A small network was shown many inputs. Here are its activations along a few directions, one row for each input.
In each table, some parts of the input vary, and every possible input appears once, in random order.
Descriptions start from the smaller parts, as in this example, which fits no table here: values(2) and (point or line(9) or (line(4) and ring(5))).
Shared parts are said once, and a part with two or three values counts as separate values.

Other details of the inputs vary at random and push rows far along three fixed directions, the same in every table; ignore that.
These rows show it; all are for the same input, with only those details redrawn:
-1,-3,-1,20,-6,-20,-7,-7,-9,-17,16,1,36
3,0,6,-7,3,-1,5,15,-20,-3,-22,-2,-15
-16,0,-21,-5,12,0,7,-8,31,28,0,-8,-24
-2,23,-3,15,11,9,10,-3,-8,-1,11,-18,16
1,5,3,7,2,-4,3,4,-15,-8,-2,-6,9
-6,6,-6,13,4,-7,2,-8,1,-2,11,-7,17
-1,-5,0,-1,0,-10,1,6,-8,-2,-11,1,-4
-10,-36,-12,-7,-11,-36,-14,-3,18,4,-9,19,-9

Rows:
x1: 0,-10,2,12,-18,-8,-13,-2,-9,-16,14,5,29
x2: -14,8,-17,-5,8,19,5,-16,46,29,13,-11,-17
x3: -3,19,-3,8,-2,16,9,-3,-9,0,17,-19,18
x4: 9,7,9,7,4,-4,0,4,-15,-11,-1,-4,10
x5: -7,17,-5,6,13,19,3,-5,0,4,-4,-13,-5
x6: -9,-29,-11,0,-9,-31,-16,-7,16,5,-2,16,-3
x7: 5,3,14,-9,8,5,-2,10,-11,-8,-21,4,-14
x8: 12,-8,8,-12,-2,17,6,10,-17,-2,-13,9,-14
x9: 9,-6,2,19,2,-7,-5,-11,-15,-18,14,12,32
x10: -3,21,-4,18,13,16,3,-5,0,3,9,-14,10
x11: 0,12,-3,1,10,31,14,-12,7,10,10,-8,-2
x12: -4,9,-8,10,-5,2,1,-11,13,7,23,-8,20
x13: 1,-5,5,-15,-8,6,8,16,-11,4,-17,-3,-19
x14: 0,6,-3,12,-7,5,-2,-6,7,0,17,-3,20
x15: 8,2,9,-3,4,5,0,15,-15,-4,-23,3,-14
x16: 5,-6,16,-10,-11,2,-5,9,-7,-12,-9,10,-8
x17: 0,18,0,-3,1,17,15,6,-3,7,3,-15,-2
x18: -4,10,-6,4,-1,0,5,-9,15,6,28,-8,19
x19: -14,7,-25,-7,17,1,10,-14,44,33,7,-10,-24
x20: 0,-6,5,17,-5,-14,-14,-7,-5,-21,6,9,30
x21: 10,-2,2,-9,12,8,9,4,-17,1,-16,5,-18
x22: -11,-37,-12,-8,-12,-38,-14,-2,16,3,-8,20,-10
x23: 0,16,-3,-4,5,18,10,-1,9,16,8,-15,-8
x24: 10,6,14,-10,4,-2,1,14,-20,-7,-20,4,-18
x25: 7,-2,2,0,-5,6,11,-3,-14,-6,9,2,13
x26: 4,3,1,9,11,10,3,-11,-7,-8,3,4,11
x27: 10,-4,11,-10,5,1,-1,18,-14,-6,-27,5,-22
x28: 3,-4,6,14,-17,-10,-8,-4,-13,-15,17,-1,36
x29: 1,-6,12,-7,2,5,-2,13,-17,-7,-30,5,-21
x30: 2,-5,1,8,-15,-15,-4,-7,2,-12,22,0,31
x31: -2,-31,-4,-13,-19,-25,-17,-1,25,2,2,25,-11
x32: -6,-23,-8,-4,-1,-26,-17,-7,27,5,2,19,-6
x33: 10,-6,3,-11,8,2,11,8,-21,-4,-18,6,-15
x34: 2,-5,7,-10,-7,12,1,16,-9,4,-16,1,-19
x35: 5,12,7,-1,-4,5,2,1,-6,-4,12,-4,7
x36: -1,13,6,-7,5,21,4,1,7,6,2,-7,-7
x37: 8,-4,9,-11,1,-3,1,17,-19,-2,-28,4,-21
x38: 8,2,1,2,-2,11,7,-6,-11,-1,12,0,13
x39: -7,-28,-9,-9,-4,-34,-15,-8,27,8,0,19,-10
x40: 7,3,11,-14,-1,12,2,15,-7,2,-11,1,-16
x41: 3,20,6,12,13,14,3,-4,-3,-7,4,-11,11
x42: -18,8,-28,3,16,11,1,-16,39,31,9,-11,-19
x43: 6,5,7,-15,6,-4,6,13,-10,-2,-19,2,-24
x44: 1,6,1,6,1,-3,1,4,-20,-11,-3,-7,10
x45: 1,3,3,2,-9,5,-1,3,-15,-5,4,-7,10
x46: 4,5,7,-12,9,-3,6,12,-11,-1,-15,-1,-15
x47: -2,26,0,5,18,19,6,-8,12,6,4,-9,-7
x48: 7,7,9,-3,-5,2,0,4,-10,-5,8,-3,11
x49: -4,-5,3,17,-16,-3,-12,-9,-6,-18,18,2,36
x50: 1,-4,8,16,-15,-4,-10,-7,-3,-17,17,4,36
x51: 12,-2,14,-11,-6,10,0,18,-15,-5,-16,1,-14
x52: -9,-35,-13,-6,-12,-34,-19,-6,15,4,-8,18,-10
x53: -12,14,-19,-9,7,9,13,-14,42,32,19,-11,-19
x54: -3,-22,-3,-3,-6,-28,-16,-4,18,-2,-1,23,-7
x55: -8,12,-3,1,3,25,6,-4,11,12,4,-13,-6
x56: 2,7,-2,4,3,-6,4,1,-5,-3,-3,-4,7
What is each input in this table made of?
Answer: values(2) and line(4) and (point or line(6))
The inputs of x36 and x18 match in every part but the line(4) part. If x20 is changed in the same way as x36 into x18, which row does it become?
Answer: x56
List by row number the other rows that have the line(4) part and the values(2) part in common with x47.
Answer: x5, x7, x20, x26, x29, x41
List by row number the other rows that have the line(4) part and the values(2) part in common with x55.
Answer: x2, x11, x16, x36, x49, x50
Which other rows does x18 become when the values(2) part takes its other values? List them by row number.
Answer: x46
Which other rows does x42 become when the line(4) part takes its other values? List them by row number.
Answer: x5, x44, x52

Rows:
x57: 1,7,-3,11,-1,0,1,-8,-1,-2,20,-8,22
x58: 2,7,2,10,-1,6,-2,-12,7,-7,17,0,20
x59: -3,8,-2,11,-4,-2,4,-5,0,-4,18,-9,24
x60: 5,21,7,-8,27,23,13,18,-23,5,-38,-12,-37
x61: 10,2,21,5,-15,-9,-5,15,-37,-29,-2,0,25
x62: 3,-19,5,-4,6,-21,-11,3,-6,-11,-23,20,-12
x63: 1,-19,5,-12,-16,-18,-6,11,-7,-7,-15,9,-9
x64: -1,7,-1,13,-3,6,-3,-9,3,-5,16,-5,21
x65: -12,-7,-21,3,15,-20,-5,-12,29,18,-1,3,-13
x66: 5,-23,7,-12,-11,-11,-8,5,-4,-7,-13,22,-12
x67: 0,8,3,10,0,6,-4,-10,7,-6,19,0,19
x68: 5,-25,8,-13,-11,-10,-7,6,-1,-8,-14,20,-10
x69: 12,-4,20,8,-12,1,-4,11,-35,-28,-5,5,25
x70: 1,-21,3,-13,-14,-18,-4,10,-11,-5,-13,9,-8
x71: -6,10,-12,-12,16,24,12,-9,26,27,1,-8,-29
x72: -12,-15,-17,-6,-1,-3,-4,-13,30,19,7,4,-12
x73: -1,7,-3,14,-2,6,-1,-9,0,-3,17,-3,21
x74: -5,14,-7,20,14,-13,1,-9,-4,-7,10,-10,21
x75: 2,49,1,5,19,41,28,6,-15,12,6,-34,-4
x76: -10,-13,-16,-6,-2,-8,-1,-9,33,21,8,3,-10
x77: 10,19,9,-18,11,29,19,23,-22,11,-26,-12,-36
x78: -13,-12,-14,-5,-3,-3,-8,-10,34,19,7,6,-13
x79: 2,9,-1,12,-3,0,-1,-7,3,-3,18,-7,22
x80: 4,-11,8,-13,-8,-6,-5,14,-6,-1,-14,6,-16
What is each input in this table made of?
Answer: line(4) and (point or line(5))
The inputs of x59 and x68 match in every part but the line(4) part. If x74 is changed in the same way as x59 into x68, which row does it become?
Answer: x62
List by row number the other rows that have the line(4) part in common with x80.
Answer: x57, x65, x76, x77, x79
Which other rows does x58 become when the line(5) part takes its other values? List them by row number.
Answer: x66, x67, x68, x71
